Each row below holds a small network's activations on one input, seen along a few directions.
Each table varies a few parts of the input and shows all the possible inputs, shuffled.
Descriptions start from the smaller parts, as in this example, which fits no table here: ring(5) and (point or line(9) or (values(2) and line(6))).
Shared parts are said once, and a part with two or three values counts as separate values.

Other details of the inputs shift rows strongly along three fixed directions, in all tables alike. That doesn't count.

Rows:
R1: [ -7.1 -28.6 -13.8  27.5  11.0 -12.9 -14.2  -0.3  22.4 -15.5 -29.9]
R2: [-11.9 -22.2 -24.3   1.6  23.3  11.7 -20.4  -0.4  10.8 -20.8 -36.9]
R3: [ 19.7 -17.7  39.5  29.3 -52.5   9.0 -22.5  -1.8 -17.5  -2.9 -20.2]
R4: [-24.9 -25.2   1.5  11.7   9.5   2.3  15.5  12.8 -31.2   1.4 -42.1]
R5: [ 29.1 -25.1  22.8  36.0 -24.2 -11.5  -0.3  -6.0   3.8   8.7 -20.4]
R6: [ 37.9 -10.6 -28.4   6.3   2.6 -36.2  14.2 -16.4  21.2  19.2  22.2]
R7: [-44.2 -20.5  -7.3   4.6  12.7  26.9  11.4  17.0 -20.8  11.4 -36.6]
R8: [ 43.6  40.2  -0.2 -13.4   1.5 -12.4  -7.6 -15.5  29.0  -6.2  58.7]
R9: [ 17.2 -23.2 -35.8   8.6  34.6  -9.8  35.7 -10.8  24.4  16.0 -16.4]
R10: [ 12.0 -29.8 -22.6   5.8  49.9 -28.7  41.0 -11.2   8.8  10.0 -11.9]
R11: [-42.1  43.0  -1.7 -59.6  22.5  27.6   3.3  14.6 -11.3 -16.6  40.3]
R12: [-18.0  34.8  35.4 -42.1 -31.5  45.8 -23.3   5.6 -14.5 -27.5  28.0]
R13: [-42.3 -12.6  -6.2  -0.6  17.8   9.0   2.1  19.1 -41.6  14.1 -41.6]
R14: [ 38.8   3.0   6.8  25.6 -13.1 -19.7  -2.9  -6.0  20.4  12.3  10.9]
R15: [ 36.9  -8.6  -1.4  19.8 -32.3 -28.2   5.2 -15.3  15.3   5.5  17.3]
R16: [-13.7 -11.8  30.7  22.7 -57.6  29.6 -26.9  18.7 -23.3   9.4 -29.2]
R17: [ 13.8  -9.7 -20.4  29.4  28.6 -26.2  17.8  -9.4  17.1  25.4  -7.5]
R18: [-41.9 -15.1   2.2  10.3  22.2  18.9  10.6  20.1 -26.6   6.9 -39.1]
R19: [ 31.9   3.0 -26.7  12.7  13.2 -18.3  10.5 -15.0  34.4  26.3  14.4]
R20: [ 37.8 -16.1  -8.3   6.2  14.8 -39.4  22.1 -18.2  12.9   5.7  12.0]
R21: [-12.7 -10.4  20.6  16.0 -13.9  16.5  -1.6  13.9 -20.6  -1.3 -36.6]
R22: [ 37.1  48.0  40.7 -13.2 -79.9 -25.5 -74.1  -9.7  21.2 -48.6  72.2]
R23: [ 37.2  37.4  43.0   8.6 -79.7  -7.7 -28.8 -12.3  19.3 -16.3  58.3]
R24: [-31.6  44.2 -18.1 -67.7  71.2  33.0  23.1   5.5  -2.5 -26.6  25.0]
R25: [-34.0  -5.7  23.0  19.7 -18.7  27.9 -19.6  23.9 -34.9  13.3 -47.4]
R26: [ 16.5 -12.1  35.8  35.9 -68.5 -14.1 -30.5   7.9 -27.7   7.6 -11.9]
R27: [-31.1  56.2  21.4 -41.1  -1.6  41.1 -28.3  15.3 -21.8 -16.6  26.0]
R28: [ 21.5  31.5   9.3 -21.4  24.4 -15.3  16.0 -15.9  28.7 -16.1  54.6]
R29: [-15.7 -12.2 -23.7   1.7  15.1  21.4   2.5   2.3  -8.8  20.9 -29.5]
R30: [-52.9  57.7  22.3 -65.3   1.5  28.1 -46.4  20.2  -5.9 -63.3  44.7]
R31: [ 51.8 -17.2  29.0  38.5 -64.8 -14.8 -15.3 -16.9  20.1   9.5   7.6]
R32: [-43.9  45.3 -16.3 -65.3  72.6  16.5  23.0  14.2  -7.4 -17.9  38.3]
R33: [-44.7 -10.4  33.9  18.0 -63.5  30.7 -34.5  26.2 -51.7  10.3 -39.2]
R34: [ 28.3  23.6  -4.1 -29.9   9.7 -20.0  15.3 -20.7  30.5 -10.4  62.6]
R35: [-18.6 -25.6  23.4  15.9 -28.0  18.1  -0.4   4.1 -15.9   1.6 -26.8]
R36: [ 43.3 -11.8 -50.0   4.0  39.2 -21.0  27.8 -23.9  41.3  22.3  15.3]
R37: [ 28.1  -0.3 -38.2  10.2  48.9 -45.3  27.9 -16.9  27.6  24.5  17.9]
R38: [-35.7 -29.7 -30.7 -16.4  35.8   9.1  31.9   8.6 -25.0   7.1 -41.5]
R39: [-41.8  47.7  -7.5 -61.4  20.9  23.1  -4.1  11.3 -17.1  -8.6  35.9]
R40: [-16.6 -34.5 -32.6 -18.5  47.6  -3.9  39.0  -4.0  -7.4  10.1 -25.0]
R41: [-13.5 -18.4 -14.1  23.5   4.4   2.1   7.8   2.2  -1.1  25.2 -25.4]
R42: [  1.1 -20.1  -1.6  22.0  -7.6  -0.6 -30.0   4.4  18.8 -16.9 -30.4]
R43: [ 43.7  -9.6 -29.9   7.1   9.9 -15.1  19.4 -23.8  31.0   9.0  11.2]
R44: [-27.3 -16.9  16.0  19.0  -3.8  13.6   6.8  13.4 -26.6  -2.1 -39.6]
R45: [ 38.6  -3.9   6.8  17.6 -23.9 -35.1   2.1 -10.8   2.2   0.5  11.5]
Description of these inputs: line(5) and (point or (values(2) and line(4))).
Question: Changing only the line(5) part turns R38 into R9. The same change can be made to R13. Which row results?
Answer: R25
Question: Changing only the line(5) part turns R8 into R14. The same change can be made to R36. Which row results?
Answer: R16
Question: Which other rows does R5 become when the values(2) part takes its other values? List them by row number.
Answer: R31
Question: Which other rows agree with R44 in the line(5) part? List them by row number.
Answer: R1, R7, R17, R18, R23, R28, R35, R41
Question: Which other rows does R40 become when the line(4) part takes its other values? List them by row number.
Answer: R6, R38, R39
Question: Which other rows does R33 become when the values(2) part takes its other values? List them by row number.
Answer: R37
